These are the activations of a small neural network, seen along a few directions. Each row is one input.
Each table varies a few parts of the input and shows all the possible inputs, shuffled.
A made-up example of a description, with smaller parts first: values(2) and (point or ring(11) or (line(4) and ring(8))).
Shared parts are said once, and a part with two or three values counts as separate values.
(in the rows, 128 means zero)

Other details of the inputs vary at random and push rows far along two fixed directions, the same in every table; ignore that.

Table:
R1: [112 112  93 154 117 133 132  99 152 148  73]
R2: [ 99  72 105 152 123 143 141 121 153  99  87]
R3: [100 108 114 145 124 180 144 103 137 114  71]
R4: [115 108  84 156 146 135 121 110 179 139  60]
R5: [202 175 139 107 141 129  92 148 170 141 103]
R6: [133 130 137 136 118 107 126 130 104 100 146]
R7: [177 184 137 118 131  82 108 131 124 159 156]
R8: [117 121 106 132 134 174 148 118 144 121  59]
R9: [174 164 131 122 153 139  88 137 158 120  99]
R10: [102  79 108 136 131 136 151 132 139 102 108]
R11: [125 166 159 113 135  98  89 176 148 142 115]
R12: [180 177 152 108 124 130 113 135 126 137 133]
R13: [ 98  87 136 136  92 131 167 117 104 115 150]
R14: [ 99  88 122 132 119 182 130 106 145 125  97]
R15: [ 74 114 127 130 132 125 158 102  74 134 182]
R16: [213 151 111 129 131  94  98 163 200 130  63]
R17: [ 54  87 140 121 128 136 165 107  71 141 233]
R18: [160 193 150 121 145  76  93 125  88 137 197]
R19: [ 76  56 133 138 101 142 147 112 108 106 157]
R20: [175 166  99 126 168  96  99 142 170 147  91]
R21: [ 93  90 126 135 104 135 174 129  99 111 150]
R22: [188 145 115 123 140  98 114 167 168 122 101]
R23: [108 115  85 148 129 138 159 114 154 152  76]
R24: [ 63  86 152 125 109 129 175 116  47  94 215]
R25: [168 192 174  92 134 119 117 147  71 130 217]
R26: [163 154 162 119 108  84 106 140  84 112 192]
R27: [138 122 102 141 135 119 105 116 167 151  92]
R28: [ 78  92 134 118 138 179 152 113 105 113 150]
R29: [115  96  99 131 136 186 151 126 174 131  58]
R30: [156 149 127 121 138  99 110 129 148 157 147]
R31: [108 115 137 130 108 169 135 105 109 125 122]
R32: [132 204 200 102 126  72  90 177  76 141 196]
Description of these inputs: values(2) and (point or (values(3) and ring(5))).
Q: The inputs of R5 and R12 match in every part but the values(2) part. If R17 is changed in the same way as R5 into R12, which row does it become?
A: R23
Q: Which other rows does R24 become when the values(2) part takes its other values? List them by row number.
A: R10
Q: Which other rows does R18 become when the ring(5) part takes its other values? List them by row number.
A: R1, R7, R15, R23
Q: Which other rows does R2 become when the values(3) part takes its other values? List them by row number.
A: R4, R9

Table:
R33: [163 148 122 113 127  68 147 147 104 122 169]
R34: [ 88 144 154 105 151 186 115 120 108 123 143]
R35: [161 163  94 115 170 129 105 124 194 170  76]
R36: [155 135  90 157 121  98 110 100 131 143  95]
R37: [ 74  48  89 136 127 124 174 126 149 116 113]
R38: [108  83  83 173 141 120 130 101 184 126  69]
R39: [111 108 101 164 102 140 159 126 173 136  55]
R40: [ 69  93 141 140  97 114 179  91  86 128 191]
R41: [ 66 122 123 129 127 217 162  95 111 123  80]
R42: [ 98 105 136 130 109 123 110 133 124 144 160]
R43: [ 58  86 160 136 110 129 147 126 102 124 209]
R44: [151 140 140 110 139  85 116 181 121 119 187]
R45: [131 138 182 104 118 107  87 150  97 137 185]
R46: [127 139 188 114 128 106 109 154 115 123 181]
R47: [138  51 153 104 114 217 150  88  96  70 214]
R48: [162 191 174 122 118 109 106 144 105 100 139]
R49: [164 138 108 139 140  84 107 135 203 140  75]
R50: [165 201 163  95 148 141 114 142 105 158 146]
R51: [129  88  57 166 133 116 167 117 150 114  58]
R52: [ 83  70 118 136 106 154 190 142 117 109  87]
R53: [204 192 152 115 116  93  82 160 135 148  95]
R54: [106  89 106 134 133 156 138 155 164  84  45]
R55: [183 185  78 141 170 128 112 105 162 163  66]
R56: [147 156 140 145 130  75 124 107  87 125 197]
R57: [ 88 129 132 115 148 166 130 125 126 158 165]
R58: [224 135 161  95 114 177 130 105  87  79 209]
R59: [191 197 164 117 144  97  64 167 160 104 104]
R60: [ 70  89 132 132  87 117 159  86  72 142 188]
R61: [ 79  85 116 138 107 167 178 133 108  80  81]
R62: [167 137 113 127 162  64 106 149 119 112 177]
R63: [178 158 121 133 147  67  63 125 130 143 158]
R64: [103  88 144 115 130 128 146 165 120 108 139]
R65: [179 187  90 120 154 127 124 116 174 172  64]
R66: [133 167 114 124 138 158 137 126 137 165 110]
R67: [109 121 131 137  91 125 133 123 103 145 148]
R68: [112  85  87 144 118 119 119 110 185 150  61]
R69: [ 53  89 168 121 102 159 117 113  75 102 176]
R70: [104 107  70 149 172 165 128  90 174 156  70]
R71: [127 152 191 118 108 108 136 141  78 123 192]
R72: [174 146  96 135 125 101 141 172 159 126  78]
R73: [ 66  95 132 118 145 201 147 117 143 151  97]
R74: [177 195 160 115 110 109  80 143 101 116 122]
Q: The inputs of R38 and R56 match in every part but one. If R62 is changed in the same way as R38 into R56, which row does it become?
A: R51
Q: What do these inputs look like to the network?
A: values(2) and (point or (line(4) and line(5)))
Q: Which other rows does R74 become when the line(5) part takes its other values? List them by row number.
A: R36, R53, R60, R67

Table:
R75: [121 160 170 105 132 129 117 130  75 130 215]
R76: [131 153 153 113 135 109 104 140 112 135 163]
R77: [ 60  84 135 130 123 177 162  99  88 128 167]
R78: [136 158 154 115 133 131 106 139 113 133 146]
R79: [109  83 111 140 117 177 149 124 158 114  61]
R80: [176 169 134 116 147 102  94 132 136 142 152]
R81: [138 117  80 149 129 109 134 119 166 142  69]
R82: [ 85  62  96 149 113 195 161 113 161 108  42]
R83: [133 145 135 127 134  99 117 139 126 139 148]
R84: [130  99  98 150 112 113 144 134 156 116  78]
R85: [145 131  93 139 140 170 133 120 183 139  22]
R86: [157 136  89 146 147 111 120 133 181 144  57]
R87: [ 89  95 108 139 126 156 142 121 158 138  81]
R88: [109 135 164 111 127 140 128 108  65 128 230]
R89: [ 84  95 121 135 119 184 158  91 119 129 117]
R90: [ 89  91 148 119 117 140 144 123  90 105 184]
R91: [ 76  78 101 146 123 141 160  99 126 131 126]
R92: [196 193 128 125 139  56  82 161 148 145 113]
R93: [149 155 169 105 122 135 122 139  88 107 183]
R94: [ 91  89 105 150 115 121 154 100 120 136 137]
R95: [ 99 116 128 136 117 104 140 127 109 138 155]
R96: [205 214 152 103 146 112  82 158 141 141 118]
R97: [160 168 136 118 139 132 102 146 144 140 111]
R98: [194 161 124 121 138 106  97 159 169 120  91]
R99: [ 74 112 153 117 124 136 142 115  81 129 206]
R100: [143 126 132 131 124 103 127 142 127 112 142]
R101: [139 140 157 110 123 145 126 133  99 106 155]
R102: [ 60  40 102 157  97 143 181 109 128 112 102]
R103: [174 151 144 112 134 104 103 154 138 120 138]
R104: [151 162 141 109 136 140 118 121 110 132 150]
R105: [218 185 128 122 135  54  87 168 145 121 124]
R106: [ 67  74 145 129 106 177 164 113  89 102 165]
R107: [167 133 108 138 133 103 115 147 167 116  77]
R108: [101 141 169 110 121 147 129 122  79 125 180]
R109: [190 166 100 123 152 110  94 139 182 145  72]
R110: [129  96 107 145 122 123 140 134 162 117  79]
R111: [112  94  75 160 127 126 150 116 171 143  49]
R112: [144 167 148 118 130  70 113 140  92 137 200]
R113: [186 172 159 105 131 124 105 151 123 116 136]
R114: [ 83 114 137 125 120 173 152 108 109 127 131]
R115: [114 103  95 141 139 150 138 117 167 141  69]
R116: [ 93 124 146 126 126 109 138 121  89 130 197]
R117: [ 92  95 116 144 125 129 147 101 119 133 149]
R118: [103 134 159 122 127  98 122 131  84 130 200]
R119: [157 143 103 129 141 149 116 124 165 138  71]
Q: What do these inputs look like to the network?
A: line(5) and (values(3) or line(6))
Q: The inputs of R99 and R112 match in every part but the line(5) part. If R80 is changed in the same way as R99 into R112, which row does it become?
A: R94
Q: The inputs of R107 and R90 match in every part but the line(5) part. If R110 is changed in the same way as R107 into R90, which row does it become?
A: R103
Q: Which other rows does R105 become when the values(3) part takes its other values? List them by row number.
A: R84, R102
Q: Start at R84 and move only the line(5) part, one step at a time. The first step leads to R100. Which rows follow, in order?
A: R98, R106, R93
